These are the activations of a small neural network, seen along a few directions. Each row is one input.
In each table, some parts of the input vary, and every possible input appears once, in random order.
Descriptions start from the smaller parts, as in this example, which fits no table here: values(3) and (point or ring(11) or (ring(5) and line(6))).
Shared parts are said once, and a part with two or three values counts as separate values.
(in the rows, 128 means zero)

Rows:
r1: [106  90  88 170 155 105 102 108 153 173 139  93 148 199 164 148  97  84
  38]
r2: [101  91  90 168 147 103 106 111 155 177 144  94 160 199 159 146  93  80
  43]
r3: [136 128 127 117 125 119 135 131 119 124 113 144 128 114 122 119 136 154
 155]
r4: [132 138 136 129 128 142 122 138 133 117 142 124 120 122 102 121 139 145
 142]
r5: [ 92  94  94 163 132 102 115 117 158 181 151  95 183 202 155 138  88  71
  54]
r6: [134 131 131 113 122 153 132 128 118 123 114 136  91 125 113 125 141 141
 139]
r7: [142 125 131 108 130 156 127 126 115 118 105 130  76 128 120 126 148 139
 132]
r8: [119 147 131 120 104 150 143 133 116 128 131 148 125 125 106 122 131 137
 148]
r9: [126 149 147 127 125 115 137 134 129 115 137 127 138 103 122 123 124 130
 146]
r10: [155 115 136 109 140 136 124 120 122 111 103 131  96 100 148 141 139 124
 139]
r11: [112 156 130 121  95 149 149 135 112 129 139 153 143 129 108 119 129 133
 151]
r12: [137 126 137 118 125 130 135 123 123 119 122 143 127  93 135 138 127 125
 149]
r13: [121 140 136 123 106 128 147 129 115 122 139 153 161  96 135 130 122 119
 154]
r14: [129 133 136 121 116 129 141 126 120 121 131 149 144  94 133 135 124 123
 152]
r15: [148 125 138 122 143 147 110 133 130 110 123 113  89 125 114 122 152 146
 129]
r16: [117 154 134 131 110 141 136 143 128 119 157 133 154 127 103 116 132 137
 150]
r17: [140 131 137 126 136 144 116 135 133 114 133 119 104 122 107 122 145 147
 136]
r18: [150 130 149 117 147 122 119 129 129 105 109 112  91 109 137 130 142 133
 130]
r19: [134 142 148 125 133 117 130 132 131 113 128 122 122 103 124 126 128 133
 142]
r20: [111  90  87 171 162 108  99 106 150 168 134  93 137 201 170 149 102  86
  32]
r21: [119 157 146 128 115 115 143 137 124 116 145 131 155 106 123 119 122 126
 149]
r22: [126 138 131 117 113 151 137 130 118 126 123 142 107 124 108 124 135 140
 144]
r23: [124 146 135 131 120 141 129 140 132 119 150 129 137 123 101 118 135 142
 147]
r24: [146 120 137 114 133 133 129 122 124 115 113 138 111  96 140 140 132 126
 145]
r25: [144 121 127 113 133 121 129 130 118 120 104 139 111 116 127 121 141 155
 149]
r26: [142 135 149 121 141 119 124 130 131 109 119 117 106 105 129 128 134 134
 136]
r27: [119 145 125 121 107 119 148 135 112 126 128 152 164 118 122 113 130 148
 160]
r28: [154 115 128 109 141 124 123 130 115 116  95 133  96 120 135 122 148 153
 143]
r29: [127 136 126 119 116 119 142 133 117 126 121 149 146 115 121 117 132 152
 158]
r30: [ 97  92  92 166 139 102 110 114 157 179 148  94 171 200 156 142  90  76
  48]
Question: What is each input in this table made of?
Answer: line(5) and (point or ring(5))
Question: The inputs of r21 and r18 match in every part but the line(5) part. If r13 is changed in the same way as r21 into r18, which row does it become?
Answer: r10
Question: Which other rows does r12 become when the ring(5) part takes its other values? List them by row number.
Answer: r3, r4, r19, r22
Question: List by row number the other rows that have the line(5) part in common with r23.
Answer: r8, r9, r14, r29, r30
Question: Which other rows does r30 become when the line(5) part takes its other values? List them by row number.
Answer: r1, r2, r5, r20
Question: Which other rows does r24 become when the ring(5) part takes its other values? List them by row number.
Answer: r6, r17, r25, r26

Rows:
r31: [104 102 106 144 121 124 130 112 139 166 133 126 152 165 145 143  98  89
  87]
r32: [141  89 106 139 172  93 107 112 135 137  96 102 107 157 177 141 123 115
  77]
r33: [174 151 176  88 135 174 121 134 119  65 109 133  43  34  95 137 172 167
 189]
r34: [146 148 141 100 110 122 149 138 103 109 112 162 138  90 124 113 143 159
 191]
r35: [169 130 143 103 143 159 115 136 112  92 102 134  59 100 105 118 174 177
 160]
r36: [146 109 118 116 140 109 128 123 117 129  95 140 120 126 153 129 133 138
 135]
r37: [111  86  99 165 161 105  99 107 160 170 140  75 137 196 171 152  93  62
  29]
r38: [120  98 103 144 146 116 109 123 143 159 116 107 118 188 133 127 120 124
  78]
r39: [129 120 115 120 120 105 141 126 116 140 111 150 157 130 145 122 122 135
 144]
r40: [153 137 142 100 122 157 129 142 111 102 110 143  85 107  95 109 165 175
 174]
r41: [ 95  90  95 176 146 104 105 111 166 180 162  83 176 203 164 150  81  54
  32]
r42: [136 181 186  88  92 169 153 148 118  72 131 152  96  40  75 118 157 159
 215]
r43: [109 142 111 134 101 100 153 129 111 148 138 161 201 129 136 115 111 135
 151]
r44: [156 113 126 112 144 147 117 115 115 117  98 131  66 113 146 147 143 129
 119]
r45: [ 83 119 103 163 105 123 140 115 140 174 163 137 197 166 137 139  86  85
  92]
r46: [169 153 173  90 129 136 137 145 114  74 107 146  89  47 103 114 163 177
 211]
r47: [110 184 137 115  84 151 163 156 100 109 156 162 156 112  72  91 145 175
 199]
r48: [ 75 104  90 196 133 102 109 116 170 186 197  92 221 205 157 149  70  49
  33]
r49: [112 214 194 100  74 164 172 159 111  69 156 162 131  39  64 109 149 157
 222]
r50: [123  90  99 169 182  98  82 113 162 160 126  60 109 214 161 138 112  98
  23]
Question: The inputs of r47 and r49 match in every part but one. If r40 is changed in the same way as r47 into r49, which row does it become?
Answer: r46
Question: What is each input in this table made of?
Answer: line(4) and line(5)
Question: Which other rows does r31 become when the line(4) part takes its other values? List them by row number.
Answer: r32, r38, r45
